Here are a small network's activations along a few directions, averaged over the inputs that share one value of a field.
Related values have similar rows: they may be neighbours, one step apart, or belong to one group.
Random noise pushes rows far along 4 fixed directions. That doesn't count. These rows show it; they differ only by the noise:
[ -29 -117  -63    1  -92    1   30   69   24   46   27   39  165  104
   57  -62    2  -59 -176 -148]
[-177   55 -194 -368 -198 -204  117   37 -112 -323 -247 -254  104  452
   15 -399  164  255  -56 -355]
[ -23  -75 -239 -681 -645  350   74 -357  290 -721 -121   81 -590  429
 -143 -166    9  516 -228 -383]
[ 176  -70   67   -8   57  185   93  -42  -29   57   67  147 -157   22
   76 -168  -69   76  -44  102]
[  25  -66  123   25  135   74  329   60   35  252  271   -3   99  229
 -138 -383  -36   42 -103  120]
[  45   92    3  -67  204 -186  116  116 -321    8 -193 -156  105  189
  175 -432   94  130  121   -6]


Values of V:
v8: [ -72  355 -115   49  324 -387  -52  190 -496   15 -287 -198  313   53
  127 -258   19   32  412  -54]
v10: [ -98  106   74   55  215 -336   92  228 -237  148 -135 -268  131   17
  -80  -67   83  135  139  302]
v4: [ 105  169  192  -17  472  -49 -274  -56 -401 -121 -473  -85 -358 -161
  315 -194  206  174  503  161]
v11: [-232   46  178   71  258 -218  180  230   44  281  -53 -342  338   63
 -205 -164  194 -122  163   19]
v6: [-190   70   -8 -172  -69 -174   17 -228  125 -102 -100 -506  -32  265
 -272 -280  164   60  137 -154]
v12: [ 130  204  239    7  176  -53  274  -58  -34  104  298  -43 -102   34
 -162  -50 -107  195  133  312]
v1: [ 188  -59   37  392    8  -48 -395   -8  -97  -46 -251  249 -116 -572
  334  742 -169 -242  -11  173]
v13: [  13  -59  102   49   12  120  -19  101  113  191   18   98 -195 -178
  -24  244   59  -12  106  286]
v7: [-118  203   38  213  145 -189  -69  -20 -122  126  165  128  314  -71
   62  238 -109 -180   48   90]
v9: [ 318  115  -11   41  254  116  -36  -46 -218  -75  -65   72 -199 -201
  114 -205  -99   77  227  241]
v2: [-165   81 -170 -109 -185   30   86  -34  134  -60  271    4  159  162
 -199  -75  -22  -27  -47 -150]
v5: [-236  -73 -271 -154 -176 -321 -109  194  -55 -144 -133 -301  461   80
   91   27  249 -205 -179 -488]
v3: [ 100  -55  -47  133   12  -61  -93   51  -97  -47 -232   37  -32  -86
  243   -9   28  -90  -72 -116]
The values of V form a line.
Question: A walk along V starts at v3 and steps to its neighbour v5. Put v10, v11, v7, v2 in the order it reaches them.
Answer: v2, v7, v10, v11
Question: Name the neighbours of v6, in listed order.
Answer: v4

Values of Y:
y2: [ -36   70  -21 -115 -133  108  131  -88  142  -32  341  -54   18   68
 -258  -71  -91   94    6   63]
y12: [ 118  154 -198 -353 -171 -111   -8 -101 -302 -471 -469   23 -191  113
  275  -59   11  298   47 -318]
y7: [  41  -18    9   16  152   89  -50   67  -15  136  -68    0   65   -9
   49 -289   88 -141   88  -27]
y10: [  32   29  207  -34   61  218  146 -219  233   32  351  -52 -281  118
 -272 -100  -51  106  148  198]
y6: [ 166  -40 -191  -96 -137  -23  -25 -120  -47 -317 -185   68 -249  126
  108  -66  -39  155 -139 -173]
y3: [ 234  -75  182  222  357  137  152   -7  -26  325  148  189 -107 -117
  155 -177  -20  -90  -16  230]
y5: [-309  -80 -197  126 -157 -327   92  156  -59  273  217  -74  718   41
  -46  237  -49 -286 -321 -242]
y8: [  51  -60  119  211  380 -118   28  277 -257  252 -186  -99 -103 -190
   98  -14   80   22  227  451]
y4: [-105  -62  -14 -267 -345   93  -48 -236  234 -361 -337 -144 -301  -12
  -42  216  103  191  -21 -149]
y9: [  40  234  164  -51  174   45  371   83 -102   87  263   55   10  155
 -196 -361 -143  155  140  355]
y13: [ -96  -37   60   57  -51  -64 -319    0   27  -45 -101    0   -3 -180
  136  414   97  -76    1  -82]
y1: [ -42  158  167  246  277  -85  -41  227  -66  296  189  -33  270  -70
  -92  -45  -41 -123  233  167]
y11: [  -1 -119  -10 -136 -101  188  122 -148  240  -51  150  -11 -155  300
 -280 -366   26   71 -212  -64]
The values of Y form a line.
Question: A walk along Y starts at y8 and steps to its neighbour y4. Put y2, y12, y10, y9 in the order it reaches them.
Answer: y10, y2, y9, y12
Question: Name the neighbours of y3, in listed order.
Answer: y6, y11
